These are the activations of a small neural network, seen along a few directions. Each row is one input.
In each table, some parts of the input vary, and every possible input appears once, in random order.
A made-up example of a description, with smaller parts first: values(2) and (point or ring(11) or (ring(5) and line(6))).
Shared parts are said once, and a part with two or three values counts as separate values.
In the rows, 128 means zero.

Other details of the inputs shift rows strongly along two fixed directions, in all tables alike. That doesn't count.

Rows:
x1: [146 165 129 150 155 122 103 137 104 127 109 125 137 127 103]
x2: [170 188 133 112 129 141  95 194  53 132 116  68 113 115  62]
x3: [ 81 124 154  94 132 141 156 118 176 146 156 165 130 113 153]
x4: [179 131 142 127 124  77  97 142  43 111  86  88 114 133  67]
x5: [126 176 151 143 118 196 143 147 113 140 132  85  89  94  88]
x6: [135 133 124 107 154  75  68 157 104  82  96 112 163 163 103]
x7: [180 111 117 169 148 131 121 145 133 106 121 108 128 102 128]
x8: [149 103 108 147 146  93  37 146 144  69 106  91 155 168 129]
x9: [163 107  98 159 201  78  81 163 140  84 117 144 172 131 164]
x10: [129 152 126 111  87 202 161 144  76 169 134  90  88 117 108]
x11: [ 82 127 124 115  85 145 177  95 157 178 146 159 116 111 155]
x12: [ 99 126 126 127 113 166 194  82 156 181 156 157 121 103 150]
x13: [109 116 143 122 108 182 141 137 179 133 163 116 101 101 135]
x14: [ 53 122 127 137 139 116 107  84 206 109 115 210 180 143 204]
x15: [ 89 143 147  98 116 162 174 124 162 135 182 123 118 129 111]
x16: [103 161 150 127 128 200 181 136 153 154 157 122  97  83 120]
x17: [118 181 143 109 103 192 133 176 112 148 140  74  98  96 101]
x18: [120 102 104 119 144 122 137 116 105 110 131 131 116 166 144]
x19: [107 104 108 148 124 111 110 110 105 121  91 170 151 170 163]
x20: [111 112 114 148 211  62 106  90 185 110 123 232 202 143 204]
x21: [185 109 114 176 133  86  56 143 121  84  83 115 157 149 148]
x22: [152 134 115 139 200  94  95 183 114 111 114 128 154 134 139]
x23: [105 108 113 148 116  87 122  97 130 131 101 182 157 151 158]
x24: [ 78 118 144  78  77 112 181  81 173 140 143 157 116 129 139]
x25: [151  65 115 144 148  90  96 125 181  93 123 157 147 132 177]
x26: [ 65  78 137  98 131  79 177  55 206 149 149 232 167 126 214]
x27: [133 102 104 122 140  67 135 115 113 100 128 121 126 158 136]
x28: [110 141 142  91  85 141 203 111 133 147 175 106  91 120 107]
x29: [201 117 139 160 110 144  78 167  86  93  98  45  86 127  74]
x30: [ 98  94 126 102 124 158 160 107 125 152 136 147 112 133 157]
x31: [156 137 112 134 205  71  89 164 112 117 120 147 171 140 143]
x32: [157 120 104 128 174  63 109 132 107 136 126 153 165 131 141]
x33: [118 132 148  94  78 174 192 125 104 176 156  80  61  95  97]
x34: [ 63 121 160 103 122 141 147  85 183 129 137 189 141 122 151]
x35: [135 134 122 109 126 193 178 138  93 174 145 105 107 111 119]
x36: [139 150 141 148 130 191 158 149 136 133 153  90  98  84 108]
x37: [152  70  96 199 180  48  69 100 179  76  77 194 199 153 204]
x38: [185  81  95 159 154  75  80 147 147  61 123 105 143 165 141]
x39: [111 147 135 123 131 148 171  93 158 175 161 176 136 110 139]
x40: [ 91 150 134 117  90 134 145  98 142 152 138 181 141 126 123]
x41: [172 138 145 157 117 156  70 167  91  90 108  48  94 125  71]
x42: [114 181 157 118  84 196 183 112 125 190 159 123  90  96  84]
x43: [108 140 129 107 144 127 167 114 158 173 165 173 150 119 158]
x44: [141 113 104 164 166  44  98  93 124 124  94 196 183 155 153]
x45: [148 133 116 137 171 103  88 177  94  83 128  77 134 160  87]
x46: [123 129 154 118  85 198 159 124  75 156 123  90  61 129  88]
x47: [151 123 119 147 130 144 105 167 121  88 148  58 110 144  95]
x48: [175 121 108 123 176  34  83 158  67  72 114 112 164 168  94]
x49: [130 128 123 165 131 117  68 125 154  89 104 130 159 144 162]
x50: [146 136 149  97 133 111 126 145  86 137 140 110 119 119  96]
x51: [171 153 137 175 137 157  92 163  94 103 109  66 107 109  89]
x52: [117 148 127 109  88 135 166 120 120 168 141 141 120 106 121]
x53: [172 154 140  96 120  94  95 171  49 103 107  59 120 146  50]
x54: [134  90 110 142 149 126 149 124 204 125 150 168 151 107 191]
x55: [ 86 125 131 136  96 156 186  77 165 182 137 171 121 114 152]
x56: [116 143 131 128 103 173 133 136 174 131 145 116 125 105 155]
x57: [108  86 123 123  88 136 129  91 232 107 136 139 128 145 181]
x58: [138 161 139 123 108 165 184 119 111 180 157 112  99  94  95]
x59: [ 99 114 124 149 124 163 158  92 128 161 113 165 139 139 160]
x60: [101 198 156 103  64 217 163 137 117 164 150  97  88  99  77]
x61: [ 82 140 133 115  72 135 171  82 161 170 139 184 130 117 138]
x62: [ 67 148 156  96  91 192 151 133 173 141 151  94 104 122 110]
x63: [173 163 116 118 130  93  86 169  47 123 115 101 135 128  77]
x64: [153 105 128 138 133  66  96 125  70 106  83 117 120 152 110]
x65: [180 137 121 115 114 139  98 176  15 109  95  36  71 160  59]
x66: [158 116  99 132 169  89 117 128 100 138 125 131 148 126 135]
x67: [133 117 132 150 175  88  47 148 102  73  83 124 148 150 114]
x68: [ 93 108 129  93  88 109 163  90 151 133 129 137 104 143 146]
x69: [ 99 117 125 128 128 188 187  88 141 171 143 160 130 120 155]
x70: [ 90  82 131 122 156  37 103  67 166 102 104 237 191 158 179]
x71: [166 141 132 126 162 127  76 201  73 105 111  66 110 124  79]
x72: [141 135 132 125  67 189 156 138 177 145 148  98 102  90 149]
Description of these inputs: line(8) and (values(4) or ring(5)).
Changing only the line(8) part turns x12 into x39. The same change can be made to x64. Which row results?
> x70
Changing only the line(8) part turns x62 into x6. The same change can be made to x5. Which row results?
> x1
Which other rows does x52 become when the ring(5) part takes its other values? List them by row number.
> x32, x44, x58, x61
A walk changes only the line(8) part. It starts at x25 and steps to x13. List the rest of the walk in order.
> x71, x3, x50, x26, x33, x30
Which other rows does x29 become when the values(4) part takes its other values? List them by row number.
> x25, x38, x57
